Each row below holds a small network's activations on one input, seen along a few directions.
Each table varies a few parts of the input and shows all the possible inputs, shuffled.
Descriptions start from the smaller parts, as in this example, which fits no table here: one of 4 places along a line, together with either a single point or one of 9 places along a line or (one of 3 separate values, together with one of 8 places around a ring).
Shared parts are said once, and a part with two or three values counts as separate values.
In the rows, zero is written as 128.

Other details of the inputs vary at random and push rows far along two fixed directions, the same in every table; ignore that.

Rows:
r1: [118 167 116 135  96 130  50 157  88 106 125 150 117]
r2: [150  82 137 120 149 143 130 121 143 148 157 140 129]
r3: [126 172 132 107  98 122  67 154  75  89 131 149 145]
r4: [101 181 129 145  95 126 118 114 103 118  79  96 103]
r5: [151  84 121 132 159 136 129 102 139 141 162 136 119]
r6: [141  90 115 108 153 135 162 140 147 115 158 132 163]
r7: [ 61 192 182  94  89  96 199  78 133 161  10  25 129]
r8: [139 114 116 127 151 108 141 110 161 138 159 161 156]
r9: [142 156 131 128 107 147  70 151  57  90 135 130 107]
r10: [ 71 174 174 119  92 123 181  96 124 153  20  30 103]
r11: [ 71 166 147 120  92 110 138  89 123 147  41  62  99]
r12: [101  92 154 108 144 122 164 104 182 184  97  99 130]
r13: [ 73 187 142 134  92 110 147  98 133 157  42  68 103]
r14: [156  91 140 130 148 141 149 136 144 146 158 142 131]
r15: [124 171 132 134  96 135  75 188  84 104 124 149 123]
r16: [148 181 123 151  97 139  91 162  73  94 134 144 109]
r17: [145 116 127 126 151 109 155 130 160 135 157 160 159]
r18: [149  87 123 131 148 137 125 105 148 149 159 143 125]
r19: [123 174 108 151  97 124  74 157  86  92 126 155 109]
r20: [131  78 133 119 150 129 127 136 155 144 147 149 132]
r21: [155  98 115 147 159 132 145 107 144 139 163 142 117]
r22: [139 100  92 124 153 127 154 114 154 116 160 139 155]
r23: [124 163  93 115 100 135  74 142  73  67 135 130 140]
r24: [125 158 107 104 101 142  79 158  68  67 132 127 145]
r25: [161 101 126 146 160 134 159 127 143 137 161 140 121]
r26: [126 164 131 135  96 132  82 184  78  92 124 148 117]
r27: [158  88 138 131 158 140 153 133 136 138 160 135 126]
r28: [153 101 117 146 149 133 141 110 152 147 161 148 122]
r29: [135 100 123 112 150 111 125 105 157 140 158 155 158]
r30: [139  99 123 143 150 121 152 145 163 140 149 157 129]
r31: [134 180  97 129 101 133 104 166  76  63 134 134 142]
r32: [138 106 125 142 149 124 145 149 169 152 149 158 135]
r33: [146 100 125 147 152 133 151 137 159 137 153 149 131]
r34: [138  78 134 122 152 141 126 128 151 140 151 142 134]
r35: [ 88  89 153 117 147 118 201  48 197 193  69  57 117]
Each input here is: one of 5 places around a ring, together with either one of 2 separate values or one of 5 places along a line.
Changing only the place on the ring of 5 turns r33 into r10. The same change can be made to r32. Which row results?
> r15
Which other rows does r28 become when the place on the ring of 5 takes its other values? List them by row number.
> r2, r14, r16, r18

Rows:
r36: [138 131 131 138 119 119 119 167 136 110 147 163 158]
r37: [132 157 116 138 120 122  89 180 116  88 161 184 146]
r38: [135 176 138 145 107 121 125 131  86 112 111 120  96]
r39: [ 92 176 128 115  98 112  99 147 108 124 103 124 139]
r40: [189  19 109 124 217 116 198 119 212 151 233 198 174]
r41: [160 162 104 135 115 136  99 162  83  85 174 171 152]
r42: [151  56  98 129 186 129 192 118 193 147 181 140 161]
r43: [156 118  95 119 136 145  85 133 123  99 180 164 158]
r44: [190  26  92 126 211 142 190 123 224 159 230 184 180]
r45: [115 145 146 130 109 133 105 147  84 108  93 107  93]
r46: [144 126 123 132 127 114  88 149 131 151 150 168 118]
r47: [116 133 127 148 129 133 171 107 138 151  98  80 102]
r48: [110 173 141 138 105 136 171  94 132 156  65  58  99]
r49: [ 81 145 152  98 112 114 167 109 119 123  53  59 122]
r50: [115 150 128 140 111 125  92 113  88 105 102 115  93]
r51: [110 126 159  93 128 114 168 111 132 134  95  90 137]
r52: [135  38 156 112 182 146 215  82 224 213 126  90 130]
r53: [101 165 141 136 103 122  93 142 111 147 102 126 107]
r54: [149  99 133 135 144 137 122  97 139 152 158 144 127]
r55: [135 110 104 121 141 120 101 126 115  90 156 155 141]
r56: [160 134 123 141 125 130  62 138  83  95 171 176 112]
r57: [109 136 138 106 121 119 154  74 136 144 102  92 148]
r58: [109 174 154 138 104 126 177  88 120 161  67  67 102]
r59: [ 94 143 142 119 131 106 155 113 158 148  78 111 146]
r60: [108 137 124 124 134 109 185 105 138 122  92  91 128]
r61: [115 167 132 110 105 111 107 106  91  96 109 114 131]
r62: [ 93 154 150  92 106 136 166 104 134 142  60  51 136]
r63: [159 130 140 131 121 139  73 173  76  96 164 170 112]
r64: [126 108 101 150 117 144  98 152 136 122 140 162 106]
r65: [ 81 173 165 142 106 112 160 109 148 160  57  82  96]
r66: [107 158 108 120 105 129  98 118  93  94 111 101 133]
r67: [146 124 118 141 119 157  69 180  81  98 158 149 112]
r68: [144  13 149  93 200 128 231  85 232 201 166 126 178]
r69: [135 105 112 114 135 144 110 163 114 101 157 138 149]
r70: [143 150 104 116 114 110  64 172 104 107 164 184 149]
r71: [158 141 105 162 128 134  89 169  83  84 162 171 102]
r72: [112 134 165 149 112 117 160 124 157 162  85 103 117]
r73: [152 121 114 139 130 151  87 120 122 126 157 145 119]
r74: [ 84 127 144 128 121 125 170  58 149 171  58  41  98]
r75: [108 174 143 148 107 122  95 142 108 131  84 132 107]
r76: [161 131 136 134 117 155  72 171  79 109 168 169 124]
r77: [120 111  88 127 118 135 106 155 139 102 146 164 140]
Changing only one part turns r74 into r66. The same change can be made to r73. Which row results?
> r43
Changing only one part turns r38 into r40. The same change can be made to r48. Which row results?
> r44
What do these inputs look like to the network?
> one of 2 separate values, together with either a single point or one of 5 places along a line or (one of 3 separate values, together with one of 5 places around a ring)
Which other rows does r47 become when the choice among 2 separate values takes its other values? List them by row number.
> r42
Which other rows does r54 become when the choice among 3 separate values takes its other values? List them by row number.
> r58, r76

Rows:
r78: [108 167 116 123  89 117 107 145 121  95 115 152 140]
r79: [146 123 104 149 138 146 111 109 133 132 148 131 109]
r80: [ 91 113 172 124 136 121 216  97 162 169  47  49 103]
r81: [170  97 127 160 165 147 155 139 166 147 172 158 124]
r82: [ 95  71 129 130 151 127 211  55 199 189  87  61 104]
r83: [129 145 131 116 112 128  92 117  81 109 129 116 103]
r84: [129 160 121 112  98 146 113 166  93 124 127 106 144]
r85: [118 145 128  96 109 141  99 134  91  88 115 121 152]
r86: [144  53 108 128 169 138 127 122 151 133 164 146 122]
r87: [143  75 118  95 161 149 136 147 164 139 169 149 159]
r88: [149  95 102 124 175 106 155 122 164 113 173 153 165]
r89: [ 90 164 154 118  99 116 174  42 124 173  38  34  89]
r90: [122 169 103 118 111 110 119 144 103  95 114 131 138]
r91: [119 169 115 120  98 104 115 154 112 103 114 133 145]
r92: [128 150 131 113 103 139 103 115  91  79 126 109 163]
r93: [141  78 149 118 162 114 119 129 161 161 170 169 138]
r94: [128 143 102 126 145 117 154 126 121 105 157 145 160]
r95: [103 142 139 131 113 122  82 156 106 120 102 135 116]
r96: [151 167 147 147 106 134 119 141  86 120 122 135 107]
r97: [139 157 158 128 112 128 119 151  83 109 125 125 107]
r98: [130  74 120 149 153 129 123 141 177 157 162 171 132]
r99: [126 166 144 137 102 119  83 130 101 140 116 147 117]
r100: [132 134 128 151 135 131 101 133 150 150 139 154 124]
r101: [141 114 126 159 130 144 141 158 131 122 142 142 111]
What do these inputs look like to the network?
> either one of 4 places along a line or one of 5 places along a line or (one of 3 separate values, together with one of 5 places around a ring)
List by row number the other inputs of the same sort as r87.
> r84, r85, r92
Which other rows does r83 become when the place on the ring of 5 takes its other values? List them by row number.
> r79, r82, r86, r89
